A small network was shown many inputs. Here are its activations along a few directions, one row for each input.
In each table, some parts of the input vary, and every possible input appears once, in random order.
Descriptions start from the smaller parts, as in this example, which fits no table here: one of 4 places along a line, together with either a single point or one of 9 places along a line or (one of 3 separate values, together with one of 5 places around a ring).
Shared parts are said once, and a part with two or three values counts as separate values.

Other details of the inputs vary at random and push rows far along two fixed directions, the same in every table; ignore that.
These rows show it; all are for the same input, with only those details redrawn:
[  4.8  -6.7 -16.3   6.9  -1.3  12.7   2.4  -1.5   3.6  -6.4   5.8]
[  4.7  -6.3 -15.9   6.6  -0.4  14.8   1.0  -2.4   2.8  -9.4   7.3]
[ -0.4   6.9   1.6   0.2   1.1  -7.2  -4.3 -12.8  11.8 -11.6   9.9]
[ -4.1   6.1  12.1 -12.6  -6.1 -40.7   5.0   6.6  18.3  17.5 -18.4]
[  5.2  -8.6 -18.4   6.8  -1.1  17.6   2.3   0.4   1.6  -7.8   5.0]
[  0.2   5.8   0.0   0.3   0.7  -3.5  -3.3 -12.9  11.6 -12.9  10.4]
[ -0.9   8.8   3.8  -1.1   0.9  -9.6  -4.4 -14.9  13.6 -12.5  10.4]

Table:
R1: [-25.9 -21.1   2.8   8.3  -8.6  20.7   6.2  17.9  -7.7   7.3 -11.7]
R2: [ -1.4   9.2   4.0  -1.5   1.1  -9.6  -5.3 -14.9  13.4 -13.3  10.3]
R3: [ 6.7  1.3  7.3  5.5  0.4  6.2 -4.0 -7.7 -8.6  1.6  6.6]
R4: [  4.4  -8.0 -13.6   3.1  -1.0  24.3   4.0  12.6  -3.2  -2.2   2.2]
R5: [ -4.3  17.2  14.8  -6.7   3.9 -12.4  -7.5  -5.6  13.4 -11.0  12.9]
R6: [ -4.1   2.8   4.1 -12.3  -3.5 -37.8   3.4  13.0  15.3  19.8 -19.5]
R7: [ 0.0  8.2  5.8 -0.3  8.2 -0.2 -6.8 -2.1  0.7  0.5 14.3]
R8: [  5.9   9.5  13.9  -4.4  -2.5  -4.7  -2.6 -12.5  -4.0  -1.2   3.5]
R9: [ -1.0   8.7   7.9  -5.4   0.7  -2.7  -0.2  -4.5   2.9 -14.6  -3.5]
R10: [-0.4 10.9 11.2 -6.6  5.8 -1.5 -4.5 -7.4  2.7 -7.2 12.7]
R11: [ 10.4 -29.0 -28.0  -8.1  -9.8   4.8  26.3  55.0 -19.5  42.7 -54.6]
R12: [-25.7  -9.2  12.2  11.6  -2.8  13.3   1.6 -11.2 -13.8  -5.0   3.3]
R13: [ 2.6  2.9  4.2  1.7  5.0  3.8 -2.9 -4.1 -6.1 -8.7  1.3]
R14: [ -3.7  14.0   8.1  -4.7   7.8 -25.6 -14.5 -16.1   9.8  -2.0  12.4]
R15: [ 12.8 -25.5 -15.0  -5.5 -14.2  -1.2  19.7  40.7 -18.7  45.2 -40.6]
R16: [ 5.1  5.9  8.1  4.9  2.1  0.9 -7.8 -9.3 -7.2  1.4 10.0]
R17: [  4.6  -4.4 -10.4   4.4   6.2  13.4  -2.1   6.0 -13.0  -5.0  -0.5]
R18: [-10.7  22.8  32.9 -20.1   0.5 -70.5  -5.5  -6.3  22.7  23.3 -14.7]
R19: [  7.9 -12.5 -24.1   6.2   3.8  22.1   1.2   2.0  -7.2  -4.5   5.8]
R20: [-0.9 11.2 10.4 -2.4  4.9 -4.3 -5.4 -6.7  3.5  0.9 11.5]
R21: [  2.6  -2.3   4.3 -12.8  -8.6 -16.5  13.9  22.5   1.2  30.3 -23.6]
R22: [ 5.4  5.5  3.3  3.4 -3.6  8.4 -2.0 -7.1 -2.3 -7.9  6.9]
R23: [  7.2  -9.3 -17.1   4.9   1.6  18.0   2.2  -3.7  -3.8  -5.6   5.3]
R24: [ 7.1 -0.5 -5.1  6.3 -3.8 13.3  0.4  1.4 -6.7 -4.1  3.4]
R25: [  4.2  -3.1 -10.9   1.6   3.0  17.0   1.7   4.1  -6.1 -15.0   1.3]
R26: [-28.4  -4.3  20.9  16.2   6.8   8.5 -10.2 -14.6 -14.0   0.7   9.9]
R27: [  5.0   1.9  -0.5  -1.6   3.9  10.8  -0.1  -4.2  -8.6 -15.1  -0.2]
What do these inputs look like to the network?
> one of 3 separate values, together with either a single point or (one of 2 separate values, together with one of 4 places along a line)
The inputs of R19 and R14 match in every part but the choice among 3 separate values. If R8 is changed in the same way as R19 into R14, which row does it become?
> R3
Which other rows does R4 become when the choice among 2 separate values takes its other values? List them by row number.
> R5
Which other rows does R16 become when the choice among 2 separate values takes its other values? List them by row number.
> R3
Which other rows does R5 become when the place on the line of 4 takes its other values? List them by row number.
> R6, R24, R25
